Each row below is a small network's average activation on inputs in which a field has the value named, seen along a few directions.
Related values have similar rows: they may be neighbours, one step apart, or belong to one group.
Random noise pushes rows far along 15 fixed directions. That doesn't count. These rows show it; they differ only by the noise:
95; 173; -165; 17; 110; 227; 678; 209; 128; -120; 553; -451; 66; -202; -64; 459; 32; -237; -47; 46; -374; 168; -96; -247; 230; 357
-54; -174; 178; -227; 172; -528; -728; 87; -887; 323; -229; -259; 301; -44; 13; 485; 474; 743; -618; 136; 370; 77; 250; 526; 210; -379
-90; -255; -229; 198; -147; -538; 173; -59; 125; 86; -154; -747; 217; -229; 63; -68; 181; 108; 342; 304; 361; -52; 140; -176; 237; -401
-33; -154; -124; 472; 182; 374; -59; 15; 111; -103; -255; 112; 315; -148; 193; 113; 21; 115; 12; -101; 104; -147; 435; -51; -148; 424
-156; -19; -292; -208; 792; -52; 250; 83; -43; -174; 247; -30; 261; -167; 351; -588; -271; 734; 34; -108; -177; -102; -518; 17; 172; 17
-102; -264; -207; -319; -12; 267; -184; 38; -25; 244; -409; 128; 87; 162; 237; 429; -207; -7; -238; 40; -174; 9; -64; -91; -347; 234
193; -297; -440; 250; -199; -329; 190; 229; 417; 57; -365; 157; -428; -174; 91; -393; -66; -159; -66; 426; 140; -268; 118; 313; 74; 5
365; -9; -39; -46; 26; -80; -644; 295; 129; -217; -150; 240; -326; 193; 24; 76; -132; -39; -291; -258; -270; 132; 167; 77; 45; 52
204; 119; 55; 25; -641; 501; -45; 299; -116; 221; 561; -236; -483; 21; -64; 208; 277; 103; -305; 147; 335; 172; -157; 236; -152; -11
119; 351; -231; 126; 119; -23; 141; 143; -183; 333; 497; -152; -194; 78; 85; -412; 248; 571; -160; 165; 267; 10; -30; 400; -179; -319
385; -387; 12; 25; -393; 87; -390; -29; 181; -560; -241; -487; -257; -360; -266; -175; 449; -217; 17; 106; 540; 315; 431; -15; 689; 128
360; -73; -209; -95; -215; 182; 165; 91; 599; 452; -124; 144; -19; -454; 598; -634; -720; 247; 149; 230; -433; -303; 89; 106; -168; -463
-227; 134; 250; -144; -357; -534; -330; 58; -298; 58; -32; -475; -125; -457; -116; -16; 460; 201; 90; 525; 555; 5; -888; 152; -56; -43
-280; 218; -519; 416; 495; -616; 228; 247; -83; 13; 222; -237; 344; 434; 32; 308; 8; 78; 100; -244; -566; -336; -122; -549; 86; -198
-419; -192; 299; -54; -44; 539; 495; -214; -81; 386; 313; 344; 110; -28; 469; 184; -261; 259; 85; -34; -206; -211; -145; 172; -377; -501
-277; 200; 312; 173; 24; -726; -804; 26; -640; -231; -363; 709; -192; 202; -329; -349; 110; 70; -154; 75; 524; -459; -659; 351; 75; 183
-188; 408; 388; 20; 296; -516; 190; -64; -353; 32; 247; 246; -39; -17; -124; -55; -95; 49; 29; 172; 231; -43; -444; 435; -136; 59


Field T:
t9: 137; 175; -422; 183; 258; 507; 102; 175; 203; 134; -247; 232; 341; -232; 177; 181; -20; -70; -200; 11; -643; -251; 254; -251; -204; 583
t11: 181; 88; -71; 16; 204; 84; 343; -80; 40; -2; 81; 71; 141; 264; -216; 119; -140; -287; -44; -233; -294; 83; 576; -70; 152; 10
t1: 412; 245; -41; -102; -164; 235; -75; 5; 327; -138; 111; -311; -7; -137; -55; -793; -484; 87; 320; 58; 638; 257; -134; -94; -51; 521
t12: 242; 209; -12; 264; 155; 94; 40; -113; -177; -115; -6; 185; 63; -207; -218; 29; 410; -205; -255; 40; -237; -131; 684; 152; 453; 20
t10: 11; 171; -41; 158; 155; -274; 380; -73; -77; 113; 233; -158; 281; -1; -130; 20; 104; -4; 70; -53; -284; -99; 366; -115; 310; -367
t7: -201; -503; 95; -241; 69; 119; -173; -45; -210; -21; -195; 25; 273; 359; -5; 272; -241; 150; -124; -345; 240; 143; 72; -103; 16; 169
t14: 8; 102; -139; -109; 110; 283; 152; -352; 240; 65; -50; -3; -52; 225; 52; -80; 133; -251; 243; -97; -356; 152; 411; -225; -198; -390
t8: -23; 173; 7; 201; -420; 165; -470; 163; -203; 219; 160; 72; -213; 37; -2; 136; 501; 156; -208; 32; -85; -188; -99; -6; -135; -316
t6: 557; 15; -138; 167; -70; -6; -57; 351; 253; 42; -29; -55; -152; -253; -83; -324; -93; 136; -268; 70; 187; 110; 380; 377; 76; 349
t5: 496; 11; 38; -23; -69; -175; -430; 407; 300; 9; -36; -67; -57; -241; 147; 29; -260; 183; -218; -134; -318; 169; 240; 89; 54; 34
t4: 122; 10; 305; -188; 219; -58; 162; 7; -89; -194; 163; 426; -274; -133; -128; -334; -77; 60; -220; 16; 115; 121; -31; 566; 247; 122
t13: 270; 92; -79; -320; 319; -491; -68; 478; -23; -96; -234; 9; 170; -669; -52; 32; -256; 130; -399; 232; -527; -157; -483; 179; 377; 549
t3: 308; 398; 476; -152; -262; -83; -172; -411; 25; -38; -167; 332; -72; -239; -336; -409; 54; -467; 175; 95; -77; 60; 305; 102; 227; -153
t2: 257; 326; -135; -149; 362; -296; -203; 141; 443; -283; 26; 67; -307; 204; -103; -268; -6; -161; 95; -316; -525; 339; -177; -159; -228; 82
The values of T form 4 separate groups.
Question: Which other values are in the same group as t14? Give them in the order they are listed.
Answer: t9, t1, t12, t8
Question: Which other values are in the same group as t11? Give them in the order they are listed.
Answer: t13
Question: Which other values are in the same group as t5? Give them in the order they are listed.
Answer: t10, t4, t3

Field M:
m6: -259; 396; -480; -225; 451; -109; -92; -205; -235; 185; -129; 176; 9; 410; -48; -259; 360; 153; -93; -47; -476; -229; -332; -172; -273; -312
m18: -299; -406; 355; 111; 439; -60; 172; -347; -297; -82; 5; 213; 331; 13; 79; 90; 218; 324; -42; -264; 177; 75; 499; 345; 204; -334
m7: -3; -73; -204; -327; 181; 95; 316; -68; -136; 12; -162; -195; 160; -201; -94; -31; 152; 65; -130; 225; 23; 30; 51; 58; 275; 165
m16: -222; -422; 171; -489; -102; 44; -216; -561; -239; -109; -466; 193; 82; 406; -181; 131; -144; -362; 47; -118; 205; 175; 152; -199; 164; -118
m14: 180; -1; -21; -316; 77; 395; 202; -115; 55; -49; -41; 192; -98; -63; 40; -364; -459; -132; -6; 176; 346; 127; -78; 203; -30; 535
m12: 263; 118; -133; -280; 87; 729; 80; 134; 236; -104; 286; -185; 79; -409; 301; -40; -114; 175; -60; -82; -517; 129; -106; -227; 151; 200
m20: 67; 251; -66; 65; -324; -86; -46; 101; -433; 327; -74; -142; 497; -73; -189; 429; -265; -315; -205; 216; -122; -404; -93; -359; 291; 423
m23: 158; -119; 434; -212; -223; -257; -16; 154; 198; -176; 64; 20; -471; 119; -173; 314; -263; -226; -44; 5; 348; 511; 45; 397; -180; 147
m1: -157; 138; -54; -206; -52; -81; 339; -120; -292; 176; -195; 110; 53; 49; -306; 771; 326; -573; -286; 370; -201; 60; 105; -37; 24; 411
m17: 384; -162; -3; -25; -229; -188; -373; -13; -51; -82; -339; 17; 113; -178; -236; -373; -127; -102; -135; -30; 105; -165; 325; 17; 613; 8
m24: -299; 156; 172; -37; 412; -340; -102; 32; -334; 38; 317; 286; -197; 422; 108; -63; 75; 398; -39; -141; 54; 17; -287; 345; -281; -485
m11: -105; -46; 16; 64; 211; 279; 443; -133; 221; 29; 247; -19; 4; -210; 270; -116; 6; 35; 172; 42; -209; 43; -51; 63; -162; -176
m22: -26; 154; 449; 353; 160; -18; -198; -103; 46; -155; -148; 418; 327; 43; -35; -110; -388; -62; 246; -333; 208; -33; 213; -5; -237; 417
m2: 18; -351; -93; 160; 76; -356; -82; 412; 354; -420; -242; 51; -278; -46; 60; 373; -210; -263; -76; -80; -226; -25; -233; 9; 82; 335
m19: 2; 248; 88; -67; 232; -354; -255; -182; 34; -162; -177; 312; 57; 144; -9; -338; -217; -107; 218; -98; -142; -42; -46; -158; 40; -46
m10: 101; -578; -378; 131; 245; -24; -22; 27; 182; -530; -191; -70; -142; 549; -157; -79; -230; -191; -10; -386; 324; 184; 442; -155; 387; 203
m8: 424; 536; 426; -99; -14; 37; -95; 98; 82; 21; 297; -71; -91; -211; -37; 58; -275; 7; 36; -9; -31; 313; 111; 285; -184; 116
m4: -124; -137; -126; 6; -475; 760; 68; -338; 12; 353; -364; 388; -184; 326; -92; -233; 249; -249; 20; 155; 524; -94; 266; 80; -474; 136
m13: -261; 51; 50; 89; 85; -372; 185; -52; -602; 398; -368; 87; 677; 120; -202; 585; -255; -178; -157; 194; 75; -428; 127; -18; 25; 304
m15: 57; 461; -52; -176; -47; -49; 133; 20; 306; 184; 206; -425; 88; -65; 104; 154; -79; -25; 312; 50; -308; 254; -236; -351; -432; -60
m21: 418; 94; -285; -400; 218; 455; 118; 262; 74; 137; 194; 67; 6; -151; 112; -139; -166; 210; -454; -156; -740; 8; 75; 43; 253; 89
m3: 675; 768; -136; -92; -14; 265; -391; -181; 359; -47; 27; -344; 14; -260; -84; -624; 34; -152; 292; 23; -217; 262; 286; -300; -51; 57
m9: -306; -230; -230; 636; -44; -34; 191; 137; 348; -138; 20; 192; -305; 128; 73; -234; 269; 60; 229; -19; 173; -202; -53; 13; -384; -136
m5: -166; -55; -377; 45; 207; -356; 44; 90; -315; 266; -57; -78; 157; -17; 67; 59; 340; 295; -286; 240; 24; -211; -83; 59; 117; -9
m25: 141; 60; 72; 2; -149; 19; 603; -282; -135; 314; -45; -7; 206; -188; -221; 236; -73; -471; -96; 416; 193; 21; 501; 168; 176; 282
A value of M combines one of 5 hidden first parts with one of 5 second parts; all combinations occur once.
Question: m20 and m17 share the first part; m20 and m12 share the second. Which value has the first part of m12 and the second part of m17?
Answer: m4
Question: m9 and m5 share the first part; m9 and m23 share the second. Which value has the first part of m23 and the second part of m5?
Answer: m19
Question: m15 and m1 share the first part; m15 and m16 share the second. Which value has the first part of m16 and the second part of m1?
Answer: m25
Question: m11 and m6 share the first part; m11 and m24 share the second. Which value has the first part of m24 and the second part of m6?
Answer: m7

Field Y:
y9: -503; 103; 79; -80; 761; -1; -149; -598; -428; -391; -188; 196; 753; 156; -11; -520; 14; 326; 424; -356; 181; -146; -154; -472; 202; 183
y6: 495; 180; 163; -142; 175; -237; -202; 414; 172; 104; 180; -132; -12; -327; 275; -92; -634; 384; -190; 41; 33; 247; -82; 396; -73; 270
y14: 286; -372; 296; 207; -535; -77; -400; 419; -65; 43; 235; 80; -108; 188; 76; -11; -630; 284; -189; -347; 216; -211; 116; 173; 333; -325
y11: 82; -179; -74; -365; -9; 97; -212; -276; -204; 64; -239; -163; 0; 109; -65; -123; 94; 80; -80; 78; 281; 186; 336; 107; 183; -285
y10: 2; 139; 80; -249; -76; 255; -162; -241; -38; 106; -320; 42; 54; -284; -80; 334; 540; -319; -96; 127; -555; 36; 140; -106; -121; -105
y2: -116; -346; 190; -367; -147; 308; 455; -189; 111; -12; 179; -52; -80; 92; 3; 249; -153; -259; 59; -169; -369; 129; 72; -108; 167; -445
y13: 184; -85; -550; 514; 95; 273; -182; 48; 383; -225; -230; 13; -190; -54; 149; -821; 227; 248; 186; 13; 331; -213; 332; 24; -50; 22
y4: 98; 404; -302; 157; 247; -407; 2; 117; -11; 17; 297; -295; 77; 338; -67; -211; -155; 82; 116; -78; 14; 44; -111; -250; 38; -12
y12: -242; -329; 6; -21; -217; -521; -295; 148; -264; 51; -387; 232; -98; 213; -146; 239; -26; -108; -220; 81; 137; -267; -309; 73; 31; 29
y3: -376; -283; 38; 414; -37; 89; 452; 32; -97; -247; 278; -87; 296; -154; -6; 146; 83; 40; 166; -133; 67; -302; -52; -303; 436; 49
y5: 227; 140; -289; -669; 153; -122; -62; -203; -175; 304; -225; -75; 242; 155; -39; -489; -332; 187; -100; 184; 160; 144; 31; -28; 172; 88
y1: -294; -130; -263; 379; -210; -315; 28; 80; -37; 82; 28; -231; -137; 655; -142; 199; 213; -34; 148; -47; 561; 23; 1; -184; -270; -64
y7: -42; -173; -38; -465; -223; -329; 287; -64; -88; 31; -69; -725; 167; -172; -112; 394; -192; -300; 137; 355; 121; 170; -300; -304; 327; -2
y8: 481; 613; -156; -22; 443; 70; 26; -24; -28; 113; -70; -9; 740; -166; -145; -500; -672; 135; 49; -109; -81; -96; 295; -174; 127; 678
The values of Y form 4 separate groups.
Question: Which other values are in the same group as y9? Give them in the order they are listed.
Answer: y3, y5, y1
Question: Which other values are in the same group as y8? Give them in the order they are listed.
Answer: y14, y10, y2, y12
Question: Which other values are in the same group as y6? Give them in the order they are listed.
Answer: y4
